Each row has a name. After each piece below comes the name of the row it's from, unless a question asks for something else. Each question is about the rows just above it. Places in a row count from 0.

Columns, left to right: X Q M U
[ 2.46 -1.80  3.07  8.32]  z165
[ 1.19  0.91 -3.73  5.62]  z776
[ 1.93  0.07 -2.43  6.95]  z330
[-2.44  6.95  0.07  1.93]  z314
[ 2.46 -1.79  8.32  3.07]  z855
Table of tags by key:
[0.07] -> z734
[-3.73] -> z414
[-3.72] -> z923
[0.92] -> z292
[0.91] -> z615
[8.32] -> z582
Look up the entry of z776 at place 2 in the table:	z414
Which row holds these entries in another order? [ 6.95 -2.43  0.07  1.93]	z330
which: [ 1.93  0.07 -2.43  6.95]	z330
Which row holds these entries in another order? [-1.80  2.46  3.07  8.32]	z165
Which row holds these entries in another order? [-3.73  0.91  1.19  5.62]	z776

Columns, left to right: H E N T K
[ 2.53 -0.17  0.22  6.44  8.23] -> z652
[ 5.72 -1.85  2.47  2.51 -1.33] -> z366
[ 6.44 -0.16  8.23  2.53  0.22] -> z129
[ 6.44  8.23  2.53 -0.17  0.22] is which row reordered?	z652
Put [ 0.22  2.53  8.23  6.44 -0.17] back in order: which row is it?	z652
[ 0.22  6.44 -0.16  8.23  2.53] is which row reordered?	z129
[ 6.44 -0.16  8.23  2.53  0.22] is in which row?	z129
Which column holds [-0.17 -1.85] top down?	E

Columns, left to right: J L R Z B C V F
[ 3.12 -3.87  1.87  3.55 -0.14  5.55  3.37  2.45] : z832
[-0.46  1.21 -4.35 -2.94 -0.16 -5.15  5.45  5.81] : z697
[ 3.37  3.12  1.86  5.55  2.45  3.55 -3.87 -0.14] : z396
Where do [ 3.37  3.12  1.86  5.55  2.45  3.55 -3.87 -0.14] appear?	z396
[-0.46  1.21 -4.35 -2.94 -0.16 -5.15  5.45  5.81] is in which row?	z697
[-3.87 -0.14  1.86  2.45  3.12  3.37  3.55  5.55] is which row reordered?	z396
Table of tags by key:
[-3.87] -> z531
[1.21] -> z925
[3.37] -> z510
[3.12] -> z703
The tag of z396, keyed by place 1:	z703

Columns, left to right: G S A D P W
[-4.63  0.98  1.13 -5.60 -3.80  3.76] = z258
[ 5.93  3.53 -3.49 -6.20 -5.58  3.18] = z394
[-3.80  0.98  1.12 -5.60 -4.63  2.22] = z428
[-3.80  0.98  1.12 -5.60 -4.63  3.76] = z668
[ 3.76  0.98  1.12 -4.63 -5.60 -3.80] is which row reordered?	z668
which: [-4.63  0.98  1.13 -5.60 -3.80  3.76]	z258
[-5.58 -4.63] is in which column, read top down?	P
Which column holds this, read top down? [-6.20 -5.60 -5.60]	D

Columns, left to right: Vazu zam lep Ziva gefu Pizi vanib gitu dake buvi
[-1.91  0.03 -1.10 -1.98 -0.62  1.98  2.33 -5.43  2.18  4.46]  z110
[-1.97 -1.91  0.03  0.13 -1.10  4.46  2.18 -5.42  2.33  1.98]  z586
[-1.91 -1.97  1.98  2.33  0.13 -5.43  0.03  2.18  4.46 -1.10]  z576
which: [-1.91  0.03 -1.10 -1.98 -0.62  1.98  2.33 -5.43  2.18  4.46]	z110
[2.33 2.18] is in which column, read top down?	vanib
key -> tag
[-1.98] -> z567
[-1.97] -> z715
[0.03] -> z748
[0.02] -> z973
[-1.10] -> z890
Join z110 by its entry at place 1:	z748
[ 1.98  2.33 -5.42  2.18  4.46 -1.10  0.13  0.03 -1.91 -1.97] is which row reordered?	z586
[-1.10  4.46  2.18  0.03 -5.43  0.13  2.33  1.98 -1.97 -1.91] is which row reordered?	z576
Which row holds these entries in another order? [ 4.46  2.18 -5.43  2.33  1.98 -0.62 -1.98 -1.10  0.03 -1.91]	z110

Columns, left to right: tanib Zutig rivo difov vele kopeb nirab Sez
[ 2.93 -2.60  0.77  3.55  3.26  0.03 -1.79 -2.37] : z948
[ 2.93 -1.79  3.55  3.25 -2.37  0.77  0.03 -2.60] : z783
[ 3.34  2.25  4.98  1.32 -1.94  0.54  4.42  2.90] : z794
Which column holds this, read top down? [-2.60  2.90]	Sez
which: [ 3.34  2.25  4.98  1.32 -1.94  0.54  4.42  2.90]	z794
Which row holds these entries in another order? [-2.60  0.03  0.77 -2.37  3.25  3.55 -1.79  2.93]	z783
Which row holds these entries in another order? [ 4.42  2.90  3.34  2.25  4.98  1.32 -1.94  0.54]	z794

Columns, left to right: bol kune meput sep Vukef Lur fosif gusop
[ 1.35 -2.63  3.54 -4.35 -0.36 -4.63 -3.70  1.91] = z610
[ 2.85  4.68  3.02  0.33  2.00 -4.67  2.39  3.07] = z430
[-6.96 -5.69 -3.06 -0.19 -6.08 -1.89  2.42 -3.05] = z157
[-6.98 -0.91 -3.88  1.57 -4.03  0.14 -2.38  2.77] = z720
[ 4.68  0.33  3.07  2.00  3.02 -4.67  2.40  2.85] = z629
[-6.98 -0.91 -3.88  1.57 -0.36 -4.63 -3.70  1.91] = z77
[ 2.00 -3.01  4.43 -3.23  4.40  4.87  0.01  1.22] = z363
[ 0.81 -1.05  3.14 -1.01  3.58  1.82 -1.41 -0.57] = z589
Put [-4.67  0.33  2.00  2.39  2.85  3.02  3.07  4.68] back in order: which row is it?	z430
[-5.69 -0.91] is in which column, read top down?	kune
Which row holds these entries in another order? [ 2.85  2.40 -4.67  3.02  2.00  3.07  0.33  4.68]	z629
Which column holds this, read top down? [-4.67 -4.63  4.87  1.82]	Lur

Columns, left to right: duku dabam bag kuguf sev ponis
[ 3.11 -5.29  1.18 -3.25 -4.87  0.31]  z43
[ 4.31 -6.76  1.44 -5.63 -6.22  1.00]  z95
[-4.24  4.68 -0.60  5.41  5.14 -2.49]  z768
[ 3.07 -6.15  1.86 -3.66 -4.89 -0.34]  z98
[-1.27  0.43  0.47  2.35  0.94 -1.49]  z647
[ 4.29 -6.02  0.95 -5.87 -6.01  1.53]  z76
[ 3.61 -4.86  0.82 -5.61 -4.87  1.77]  z184
Put [-5.29 -3.25  0.31  3.11  1.18 -4.87] back in order: which row is it?	z43
Table of tags by key:
[-4.86] -> z22
[0.94] -> z278
[5.13] -> z578
[0.93] -> z988
[-6.00] -> z540
[5.14] -> z448
[-4.87] -> z941
[-6.01] -> z140
[5.41] -> z935
Look up the entry of z768 at place 4 in the table:	z448

Columns, left to right: rati bobe Moke zomol Funev
[ 4.77 -3.63 -0.65  0.54  5.81] = z318
[-2.62  4.70 -7.96 -0.17 -0.59] = z461
[ 0.40 -1.67 -3.47  0.84 -6.73] = z163
[-6.63 -2.25  2.95  2.64  6.91] = z597
Which row holds these entries in another order? [-3.63 -0.65  0.54  4.77  5.81]	z318
Table of tags by key:
[-0.17] -> z156
[-0.18] -> z916
[2.65] -> z886
[2.64] -> z263
Join z597 by its entry at place 3:	z263
Which column holds this, read top down? [-0.65 -7.96 -3.47]	Moke
Which row holds [ 0.40 -1.67 -3.47  0.84 -6.73]?	z163
which: [-2.62  4.70 -7.96 -0.17 -0.59]	z461
Which column holds [-7.96 -3.47  2.95] top down?	Moke

Columns, left to right: taf vefas lor liv
[-5.15 -7.12 -2.26  5.51] : z949
[-1.70 -0.40 -2.43  3.16] : z675
[-1.70 -0.40 -2.43 -2.30] : z340
[-5.29 -7.52 -0.08  5.26] : z402
[-5.15 -7.12 -2.26 -2.34] : z679
[-4.29  2.92 -1.61  3.82] : z786
[ 6.25  6.37 -3.89 -6.39] : z819
[ 4.67  6.49 -2.45 -4.45] : z143
tags:
[-7.12] -> z228
[6.37] -> z235
Look up the entry of z949 at place 1 in the table:	z228
which: [-5.15 -7.12 -2.26  5.51]	z949
[-2.30 -2.43 -0.40 -1.70] is which row reordered?	z340

Columns, left to right: dafof tumib kole lem
[-0.51  0.43 -7.28  0.75] -> z490
[ 1.15  0.43 -7.28  0.48] -> z754
[ 1.15  0.43 -7.28  0.75] -> z199
key -> tag
[1.15] -> z223
[1.14] -> z308
[0.43] -> z357
[-0.51] -> z773
[0.76] -> z276
[-0.50] -> z320
[0.75] -> z669
The tag of z490, keyed by place 0:	z773
The row with [-0.51  0.43 -7.28  0.75] is	z490
Which column holds [0.48 0.75] top down?	lem

Columns, left to right: nives leti Bubir Geli tesak keb Bera Toze dezom zit
[-1.45  1.43 -1.36 -1.68  2.96  2.18  1.56  2.09 -0.94  0.88] -> z929
[-3.21 -3.28  2.04 -4.86  1.61 -7.93  3.31 -4.05  3.53 -2.65] -> z600
[-7.80  4.06 -2.30 -3.39  2.00  7.06  2.12 -3.76  4.82 -6.20] -> z690
[ 1.85  0.69 -1.97  0.23  1.92  2.26  0.58  0.70 -2.98  3.36] -> z252
[ 3.56  0.64 -3.08  3.79  3.19  1.14  1.62  2.89 -2.50  4.36] -> z455
[-4.39  4.25 -1.07 -3.81  7.25 -5.98  7.82  0.80  8.03 -1.66] -> z272
Which column holds [-7.80  1.85  3.56] top down?	nives
[-3.21 -7.80  1.85  3.56] is in which column, read top down?	nives
tags:
[1.56] -> z177
[-1.35] -> z845
[-1.07] -> z838
[-1.68] -> z892
[-1.37] -> z112
[-1.36] -> z364
[-2.30] -> z471
Look up the entry of z929 at place 2 in the table:	z364

Columns, left to right: dani suba Kerob bab beluv
[ 6.82  3.04  6.04 -4.22 -1.23]  z355
[-7.67  1.17  3.19  6.66 -0.33]  z468
[-4.71 -0.50  6.50  5.91 -3.77]  z15
[ 8.30 -1.95 -0.69 -6.24 -1.69]  z422
[-5.78 -5.98 -3.72  4.87 -2.52]  z266
key -> tag
[8.30] -> z347
[-5.78] -> z132
[-4.22] -> z326
[6.82] -> z825
[6.83] -> z777
[3.04] -> z696
[-4.71] -> z397
[8.31] -> z375
The tag of z355, keyed by place 0:	z825
which: [-7.67  1.17  3.19  6.66 -0.33]	z468

Columns, left to right: Ral Tum bif buruk mis tekof
[-6.45  0.03  1.75 -4.86 -1.41 -1.01] = z644
[-5.45  8.08 -1.26  0.82  3.80 -2.29] = z117
[ 0.93 -2.22  1.62 -3.21  1.86  1.23] = z387
which: [-6.45  0.03  1.75 -4.86 -1.41 -1.01]	z644
which: [-5.45  8.08 -1.26  0.82  3.80 -2.29]	z117

Columns, left to right: fisim rutak bima palek
[ 2.22 -3.11 -5.36 -5.05]  z974
[-1.29  1.06  2.90  1.84]  z937
[ 3.03 -3.20 -3.90 -6.16]  z971
[ 3.94 -4.24 -3.96 -6.22]  z957
[-1.29  1.06  1.83  2.90]  z236
[-4.85  5.49  4.84  3.67]  z353
[ 3.22 -1.60 -1.13 -1.89]  z72
[ 3.28 -4.04 -5.63 -5.78]  z918
[ 3.33 -3.64 -4.07 -6.56]  z107
[ 4.97 -4.65 -4.01 -6.30]  z154
[ 3.25 -3.88 -4.63 -5.49]  z227
[ 0.08 -0.37  2.39  1.78]  z472
[-5.49 -4.63 -3.88  3.25] is which row reordered?	z227
Put [-6.30  4.97 -4.65 -4.01] back in order: which row is it?	z154
Which column holds this, read top down? [ 3.94 -1.29]	fisim
[ 3.94 -4.24 -3.96 -6.22] is in which row?	z957
Which row holds these entries in another order? [ 1.84  2.90  1.06 -1.29]	z937
Table of tags by key:
[-1.59] -> z51
[-4.03] -> z795
[-3.64] -> z636
[-0.37] -> z752
[-4.04] -> z831
[1.06] -> z408
[-1.60] -> z526
[-3.63] -> z164
The tag of z918, keyed by place 1:	z831
Which column holds [1.06 5.49] top down?	rutak

Columns, left to right: Tasi namu Sur Beluk bazi
[ 0.48  3.20  2.96 -6.44 -1.19] = z870
[ 0.62  4.54  2.64 -6.94 -1.42] = z898
[ 1.05  5.25  2.85 -7.04 -2.05] = z558
[-2.24  1.06  0.54  0.26  1.28] = z476
[ 0.74  3.32  3.32 -6.68 -1.23] = z766
which: [ 0.48  3.20  2.96 -6.44 -1.19]	z870
Table of tags by key:
[5.25] -> z383
[5.24] -> z573
[3.20] -> z147
[1.06] -> z269
[5.26] -> z908
The tag of z558, keyed by place 1:	z383
which: [ 0.74  3.32  3.32 -6.68 -1.23]	z766
Where do [-2.24  1.06  0.54  0.26  1.28] appear?	z476

Columns, left to right: Vib dovog gifin pive
[ 7.13  4.92  0.63 -7.13] = z896
[-7.85  0.80 -3.73  7.85] = z12
[-8.05  1.34 -3.16  8.05] = z616
[-4.72 -2.97 -6.20  4.72] = z335
[ 3.79 -6.28 -3.79 -3.60] = z970
[-5.26  5.14  2.77  5.26] = z317
[ 7.13  0.64  4.92 -7.13] = z868
[ 0.11 -5.08 -5.85 -0.11] = z191
[ 1.66 -5.37 -5.18 -1.66] = z785
[-7.99  2.82 -1.43  7.99] = z433
[-3.79 -3.59 -6.28  3.79] = z803
[-3.59 -3.79 -6.28  3.79] is which row reordered?	z803
[-7.13  4.92  0.64  7.13] is which row reordered?	z868
which: [-4.72 -2.97 -6.20  4.72]	z335

Columns, left to right: nini Fedu pomo Tudu bup dedu tukar
[-1.29 -3.40  2.20 -0.22  0.86 -1.73 -4.86] : z382
[ 0.20 -2.15 -1.64 -0.68  1.25  1.10  5.53] : z921
[ 1.91  3.57 -3.92  0.48 -1.04  0.21  5.04] : z953
[ 1.91  1.64 -3.33  0.39 -1.50 -1.59  3.99] : z943
[ 2.70  2.87 -3.20  0.95 -3.51 -3.84  1.90] : z138
[ 0.67  0.42  2.38  0.11 -3.00 -1.07 -0.25] : z842
[-1.28  0.08  6.38 -0.15 -1.91  1.22 -4.90] : z204
[-1.29 -3.40 -4.86 -0.22 -1.72  2.20  0.86] : z198
[ 0.86 -0.21 -3.40  2.20 -1.73 -1.29 -4.86] : z56
Which row holds [ 0.67  0.42  2.38  0.11 -3.00 -1.07 -0.25]?	z842
Which row holds these entries in another order? [-4.86 -3.40 -1.73 -1.29 -0.22  0.86  2.20]	z382
Which column holds this, read top down? [-0.22 -0.68  0.48  0.39  0.95  0.11 -0.15 -0.22]	Tudu
Put [ 1.22 -4.90 -1.28  0.08  6.38 -0.15 -1.91] back in order: which row is it?	z204
tags:
[-1.71] -> z846
[0.85] -> z660
[-3.01] -> z620
[-0.22] -> z931
[-1.72] -> z248
[-1.04] -> z917
[-3.00] -> z245
[0.86] -> z711
The tag of z198, keyed by place 4:	z248
Which column holds [-1.04 -1.50 -3.51 -3.00] top down?	bup

